These are the activations of a small neural network, seen along a few directions. Each row is one input.
In each table, some parts of the input vary, and every possible input appears once, in random order.
Descriptions start from the smaller parts, as in this example, which fits no table here: line(4) and (point or ring(11) or (values(2) and ring(8))).
Shared parts are said once, and a part with two or three values counts as separate values.
(in the rows, 128 means zero)

Other details of the inputs vary at random and push rows far along three fixed directions, the same in every table; ignore that.

Table:
row 1: [133 163 158 113 118 166 134 166 120 125 143  95]
row 2: [133 121 132 112 117 151 186 106 117 143 100 184]
row 3: [134 124 119 147 142  95 128 118 131 137 128 121]
row 4: [127 117 115 138 142 100 177 134 145 140 111 139]
row 5: [121 131 114 118 149 162 137 172 134 114 156  92]
row 6: [115 118 132 135 106  83  70  81 120 129 103 149]
row 7: [126 128 149 121 110 140 145 117 135 116 113 165]
row 8: [139 103  90 162 159  82 169 147 134 157 129 102]
row 9: [126 171 169  96 101 186 126 137 108 117 122 123]
row 10: [125 123 130 141 114  85  80  76 110 135 110 150]
row 11: [112 112 119 142 120 107 116 127 130 130 117 134]
row 12: [109 114 127 143 121 110  33 125 122 116 147  91]
row 13: [140 129  99 146 161 124  97 171 142 133 176  49]
row 14: [118 126 107 130 144 134 216 155 145 138 109 152]
row 15: [138 137 128 123 137 126 187 123 138 131 107 161]
row 16: [146 158 155  93 120 200 134 131 134 107 149 138]
row 17: [130  99  82 157 158  91 164 147 127 165 125 105]
row 18: [129  97 143 132 104  91  78  84 107 135 120 148]
row 19: [121 130 105 149 153 115  95 179 158 118 167  57]
row 20: [136 153 148 111 103 149  65  84 113 108 133 138]
row 21: [127 139 133 104 126 165 106 135 123 113 152 114]
row 22: [125 120 124 136 117  87 119  87 117 139  95 167]
row 23: [125 108 135 132 131 126 174 132 131 132 112 158]
row 24: [136 151 160  91 120 197 136 138 132  93 148 139]
Description of these inputs: values(2) and (point or ring(11)).
Changing only the values(2) part turns row 13 into row 17. The same change can be made to row 24. Which row results? -> row 5
Change only the values(2) part in row 11. List by row number the other rows that result. -> row 7

Table:
row 25: [139 173 127 148 137 107 122 144 119 148 137  69]
row 26: [117 136 104 144 122 121  71 114 147 110 130 120]
row 27: [140 129 179 120  80 149  49  99 110 103 123 139]
row 28: [111  61  76 187 142  15 144 112 110 162 106 149]
row 29: [136 131 128 119 123 152  99 132 132 104 169  94]
row 30: [116 142 163 115 110 115  79 129 127 119 130 106]
row 31: [116 143  75 130 166 116  98 169 164 114 164  65]
row 32: [130 140 108 110 145 125 169 132 161 120 124 146]
row 33: [138 171 172  96 105 230  69 112 130  74 165 114]
row 34: [124  99 108 124 132 100 200 137 104 154  88 155]
row 35: [128 116 158 137 123  95  41  79 119 110 131 146]
row 36: [134  75 151 147  91  90 144  50 107 146  78 204]
row 37: [131 119 154 125 119  87  43  80 120 108 137 143]
row 38: [102 106 150 136  70  78 148  75  95 146  65 203]
row 39: [130 139 122  99 116 184 215 144 127 142 125 172]
row 40: [119 124 121 136 109 138  52 125 116 136 147 105]
row 41: [103 132 150 132  95 133 160 114 110 132  85 172]
row 42: [123 113 122 143 160 112 166 122 126 134 113 157]
row 43: [121 129  90 135 191 145 239 175 136 132 128 140]
row 44: [136 148 132 122 113 133  65 118 165  95 152 114]
row 45: [117 129  92 132 162 144  96 179 131 146 164  59]
row 46: [140 113 169 104  92 109 112  84 102 129  88 174]
row 47: [132 163 163  90 120 158  69 100 123  80 157 148]
row 48: [131 139  95 129 167 112  99 170 180 113 168  62]
row 49: [155 144 122 152 139  84 148  81 105 150 112 157]
row 50: [139 186 147  92 135 212 115 161 147  64 194 113]
row 51: [136  92 131 136 139 104 200 141 118 156  86 152]
row 52: [169 198 132 103 147 202 149 133 128 112 170  83]
row 53: [122 152 134 112  85 135  44  77 139  91 129 155]
row 54: [145 144 129  89 162 189 220 163 150 114 152 117]
row 55: [116 171 174  93 122 199 191 141 130 114 104 162]
row 56: [138 150 156  88 135 213 189 114 129 108 121 164]
row 57: [136 131 172 117  81 156  44  91 121 124 138 147]
row 58: [116  75  93 189 134  60  42 142 123 175 143  65]
row 59: [136  99 119 146 142  92 208 126 135 139 113 176]
row 60: [125 172 130  88 133 195 183 115 152 100 106 184]
row 61: [125  75  98 173 128  47  46 142 129 170 155  65]
row 62: [122 182 193 103  92 202  72 139 136  82 153 112]
row 63: [ 94  86 109 157 122  32 141 118 104 170  82 135]
row 64: [121 101 131 122 119 121 157  69 100 140  84 186]
row 65: [132 165 111 106 142 200 137 212 135  95 183  56]
row 66: [138 115 126 136 126 119 114 167 129 126 145  84]
row 67: [134 136 141 113 137 162  91 150 138 133 159  97]
row 68: [166 211 160  90 108 206  63 110 116 117 171 102]
row 69: [114  97 107 144 139  63 124  97 108 137 111 160]
row 70: [131 100  92 161 165 129 223 204 134 156 121  93]
row 71: [125 146  97 122 175 175 151 216 131 118 160  49]
row 72: [127 108 101 155 136 107 198 119 156 147  86 176]
row 73: [118  69  54 174 164  64 191 164 128 166 134  87]
row 74: [124  93  73 198 192  70  99 204 156 134 188  26]
row 75: [130 156 123 112 138 210 134 154 134  94 168  93]
row 76: [131 113 153 114 100 101  38  88 116 143 131 132]
row 77: [115  86 104 164 140  69  33 130 119 169 138  72]
row 78: [114 115 166 129 110 102 168 106 118 147  75 177]
row 79: [123 108 108 117 138 118 168 111 114 137 118 142]
row 80: [132  79 154 132 106  87 136  47 106 148  76 199]
row 81: [129 114  66 149 169 102 225 183 175 142 134 116]
row 82: [131 116 127 103 127 133 181 126 123 158 116 163]
row 83: [111  91  90 149 131  61  35 130 112 163 148  74]
row 84: [129 139 147 124 112 113  13  84 152 100 135 126]
row 85: [118 156 132 113 135 169 230 195 145 123 138 118]
row 86: [137 147 174  92 108 190 146 111 108 112  96 173]
row 87: [123 113 127 133 121  99 151  71 140 141  68 203]
row 88: [132 118 117 134 124 119 115 167 122 125 148  86]
row 89: [130 115 140 150  96  90  43  74 147 116 113 152]
row 90: [173 216 155  91 127 216 121 150 117 101 162  85]
row 91: [115 154 136 130 143 184 225 194 146 127 125 117]
row 92: [137 121 105 112 162 141 244 194 130 142 122 118]
row 93: [137 151 162  79 108 173  75  91 119  90 153 131]
row 94: [126 150 157 108 115 165 231 159 141 125 111 160]
row 95: [124  92 148 156 104  87 141  54 105 138  73 224]
row 96: [107 167 171  93 104 181 155 113 111 112  94 174]
row 97: [116  95  64 185 167  87  97 212 126 146 160  15]
row 98: [122 125 153 127  97 134 138  59 101 112  88 229]
row 99: [109 149 170 108  92 112  28 106 113 107 134 109]
row 100: [148 147  90 168 143  58  57 100 139 149 135  79]
row 101: [141 106 136 121 119 134 191 109 131 131 117 163]
row 102: [124  73  70 167 154  64 181 178 134 188 137  95]
Describe the family of inputs behind these rows. -> line(6) and (point or (values(2) and ring(6)))
Changing only the line(6) part turns row 93 into row 82. The same change can be made to row 79. Which row results? -> row 83
Changing only the line(6) part turns row 63 into row 34. The same change can be made to row 25. Which row results? -> row 90
Change only the values(2) part in row 97. List by row number the other rows that result. -> row 71
Which other rows agree with row 60 in the line(6) part? List them by row number. -> row 26, row 31, row 32, row 44, row 48, row 53, row 72, row 81, row 84, row 87, row 89, row 100
Change only the line(6) part in row 70. List by row number the other rows that result. -> row 33, row 58, row 72, row 91, row 95
